Each row below is a small network's average activation on inputs in which a field has the value named, seen along a few directions.
Related values have similar rows: they may be neighbours, one step apart, or belong to one group.
In the rows, zero is written as 500.
Random noise pushes rows far along 6 fixed directions. That doesn't count. These rows show it; they differ only by the noise:
[427 494 514 466 491 434 419 512 635 479 481 528 449 495 532 531 519 580
 492 535]
[385 463 434 546 239 512 621 509 566 586 404 322 540 648 489 527 700 512
 451 419]
[528 504 554 415 649 517 489 381 578 401 622 468 240 447 544 406 409 707
 445 427]
[606 476 475 549 514 477 591 394 359 375 659 515 635 310 524 438 399 491
 489 464]
[461 366 553 300 700 542 516 518 638 419 499 469 305 449 553 474 385 675
 562 530]
[401 479 445 449 393 553 562 543 534 596 356 437 632 617 544 583 633 406
 571 549]
[484 708 428 345 739 672 506 411 473 691 494 375 408 615 574 505 629 456
 598 531]
[538 596 519 511 496 504 454 375 461 450 542 602 548 492 582 498 477 457
 483 508]


Values of Gav:
p2: [499 504 651 466 428 572 486 439 480 337 442 703 458 602 551 468 368 408
 435 466]
p5: [630 499 567 508 571 559 498 505 355 387 545 628 494 366 496 513 329 406
 526 520]
p9: [592 473 579 427 756 434 364 557 493 415 488 657 407 394 517 557 338 485
 576 646]
p8: [543 211 547 454 711 424 477 718 536 323 561 593 440 344 460 536 262 601
 531 558]
p3: [452 505 449 552 484 423 362 593 594 637 505 496 473 533 420 508 581 596
 456 506]
p7: [408 509 615 504 182 548 500 464 537 513 212 658 638 875 555 584 618 276
 525 517]
p1: [504 719 464 471 725 506 352 454 477 578 604 520 514 442 545 521 518 470
 584 586]
p4: [555 411 439 504 616 454 566 602 465 602 492 387 542 359 392 463 475 543
 576 540]
p6: [549 445 653 587 342 471 398 458 559 347 478 731 366 505 500 405 294 573
 345 441]
The values of Gav form 3 separate groups.
- Which other values are in the same group as p2? Give them in the order they are listed. => p7, p1
- Which other values are in the same group as p6? Give them in the order they are listed. => p3, p4

Values of Simob:
d6: [565 613 470 624 715 219 203 540 524 480 717 629 484 200 346 465 415 647
 457 593]
d4: [465 541 427 562 502 397 492 473 444 469 562 475 690 310 497 489 488 452
 567 555]
d1: [552 559 435 511 513 674 638 538 430 793 336 284 320 804 416 449 695 444
 480 393]
d10: [349 650 452 518 476 551 459 675 591 650 439 380 405 642 416 587 739 459
 486 476]
d12: [564 514 515 361 855 545 362 652 485 578 465 568 275 447 519 614 428 498
 594 621]
d13: [330 431 341 603 184 505 598 631 543 688 364 279 745 686 493 609 793 382
 546 554]
d17: [523 580 506 522 563 384 265 513 533 555 548 681 587 379 506 498 448 507
 470 615]
d8: [397 559 320 450 481 426 553 608 450 643 430 401 853 438 506 629 639 332
 674 672]
d3: [375 427 541 336 438 662 509 553 643 596 258 570 507 744 594 578 495 478
 538 534]
d14: [461 714 527 348 710 586 299 434 663 572 494 584 279 528 604 491 485 573
 563 547]
d5: [639 140 496 508 676 365 649 668 411 335 686 434 634  85 319 428 256 647
 596 530]
d7: [592 339 592 418 465 622 764 354 398 258 577 474 512 491 638 455 356 527
 514 380]
d9: [581 607 581 489 469 546 371 286 407 335 466 875 692 614 735 601 370 261
 519 576]
d2: [516 290 473 630 481 256 561 758 451 362 571 516 648 172 290 453 413 455
 455 525]
d11: [501 595 528 542 417 540 521 353 480 494 523 477 488 494 521 432 534 504
 453 452]
d16: [533 506 421 484 750 343 514 553 434 447 715 397 670 160 441 528 494 525
 661 617]
d15: [440 369 553 515 434 434 421 551 698 460 504 478 265 521 429 441 439 729
 378 441]
The values of Simob form a line.
- Which values are neighbours of d17? Give them in the order they are listed. => d3, d15
- Which values are neighbours of d8? Give them in the order they are listed. => d4, d16
- Which values are neighbours of d13? Give them in the order they are listed. => d9
- Which values are neighbours of d5? Give them in the order they are listed. => d6, d1
- How many steps from neighbour to neighbour lead from d7 to d10, at the fewest? => 14
